These are the activations of a small neural network, seen along a few directions. Each row is one input.
Each table varies a few parts of the input and shows all the possible inputs, shuffled.
A made-up example of a description, with smaller parts first: one of 5 places around a ring, together with either a single point or one of 9 places along a line or (one of 2 separate values, together with one of 6 places along a line).
Shared parts are said once, and a part with two or three values counts as separate values.
In the rows, zero is written as 128.

Other details of the inputs vary at random and push rows far along three fixed directions, the same in every table; ignore that.

A family of inputs:
R1: [129 102 145 160  89 142 160  48 138  84 156 110]
R2: [ 63 127 106 130  82 138 120 123 117 199 147  77]
R3: [164 102  69 151  76 127  78 116 129 160 153 163]
R4: [ 86  83 138 150 104 140 123  81 176 183 165  98]
R5: [ 67 116 111 164 103 151  88 100 140 195 121  73]
R6: [ 74 148 145 108 183  82 110 164 125 196 134  84]
R7: [115 100 136 145  64 220 192  97 149  77 130 120]
R8: [ 97 142 142 123 187  95 117 125 132 204 138 104]
R9: [ 87 161 169  55 150 148 169 137 134  86 107 138]
R10: [174 148 122 129 164  66  90 136 101 123 118 153]
R11: [146 147 188  91 124 168 214 131 127  84 102 123]
R12: [ 82 161 154  99 150  91 125 166 106 172  93  70]
R13: [169 122  91 153  65 129 101  88 102 103 139 140]
R14: [122 128 175 122 175 155 177 144 152  79 118 129]
R15: [ 85 150 174 108 165  83 123 143 121 155 109  75]
R16: [ 73 148 158 126 190 118 125 152 133 153 107  83]
R17: [168 144 106 147 187 113 102 132 110 123 115 165]
R18: [147 133 179 123 158 206 219 109 156  67 115 138]
R19: [168  96 106 159  88  86  63 113 134 130 136 153]
R20: [125 137 156  91 140 155 212 154 136  91 140 129]
R21: [156 120  68 151  82 135 109 101 107 127 167 151]
R22: [171 166 112 107 128 109 125 151  76 115 100 151]
R23: [122 156 146 116 151 179 195 133 109  90 108 121]
R24: [ 94 139 191 101 165  87 108 159 144 175  97  81]
R25: [122 106  86  94  58 133  65 135 142 110 124 181]
R26: [193 135 134 125 165  86  92 133 122 134 106 170]
R27: [150 159  86 104 151  97 126 176  87 123 136 154]
R28: [161  92  89 175 108 140  83  97 146 119 138 166]
R29: [ 61 104 122 175 121 122  85 101 151 180 137  75]
R30: [145 155  90 123 154 125 125 170  91  95 109 150]
R31: [ 70  89 135 169 121 130  81 111 177 189 129  86]
R32: [171 134 121 110 166  99 126 169 122 109 142 173]
R33: [157 141 102 120 148 134 120 180 115 102 101 160]
R34: [172 142 107 103 127 136 143 162 106 126 126 173]
R35: [121  77 143 153  86 162 180  73 173  87 188 128]
R36: [110  99 146 127  41 159 173 107 144  76 137  96]
R37: [200 149 137 113 145 115 117 145 114 122  97 168]
R38: [148 108  78 162 104 104 102 103 120 118 181 154]
Description of these inputs: one of 2 separate values, together with either a single point or (one of 3 separate values, together with one of 6 places around a ring).
Q: Which other rows does R4 become when the choice among 2 separate values takes its other values? List them by row number.
A: R8
Q: Which other rows does R2 become when the choice among 3 separate values takes its other values? List them by row number.
A: R22, R23

A family of inputs:
R39: [163 131 130 133 153 116 124 124 121 112 128 151]
R40: [143 138 115 119 139 139 135 146 119 108 123 153]
R41: [148 145 120 111 135 108 123 148 108 109 125 147]
R42: [109 130 163 110 122 138 152 131 137 127 111 103]
R43: [105 124  98 148 141  75  30 148 125 229 109 112]
R44: [148 144 110 118 140 111 134 144 107 109 132 145]
R45: [121 102 106 137  67 156 126 106 139 107 142 134]
R46: [150 141 107 130 141 123 125 146 106 124 126 148]
R47: [121 109  97 146  80 149 131 106 130 113 157 124]
R48: [155 137 125 125 160 112 122 138 124 123 126 156]
R49: [105 139 146 119 136 133 160 122 122 131 130 101]
R50: [102 135 149 122 137 154 154 133 136 135 118 108]
R51: [123 109 101 141  71 147 107 112 132 127 131 133]
R52: [107 121 160 127 150 123 137 116 148 143 133 107]
R53: [151 144 121 117 134 118 132 139 106  99 121 143]
R54: [108 128 158 136 149 128 136 115 146 151 125 100]
R55: [105 127 158 128 151 123 137 121 146 152 130 107]
R56: [127  93 105 156  81 140 110  99 144 123 153 129]
R57: [162 131 125 131 151 128 128 131 124 114 123 152]
R58: [106 130 165 106 123 138 157 133 141 123 117 106]
Q: What is each input in this table made of?
A: one of 2 separate values, together with either one of 4 places along a line or one of 6 places around a ring
Q: Which other rows does R41 become when the place on the ring of 6 takes its other values? List them by row number.
A: R40, R44, R45, R47, R58
Q: A walk changes only the place on the ring of 6. It starts at R49 and steps to R46. List the rest of the walk in order.
A: R50, R51, R42, R53
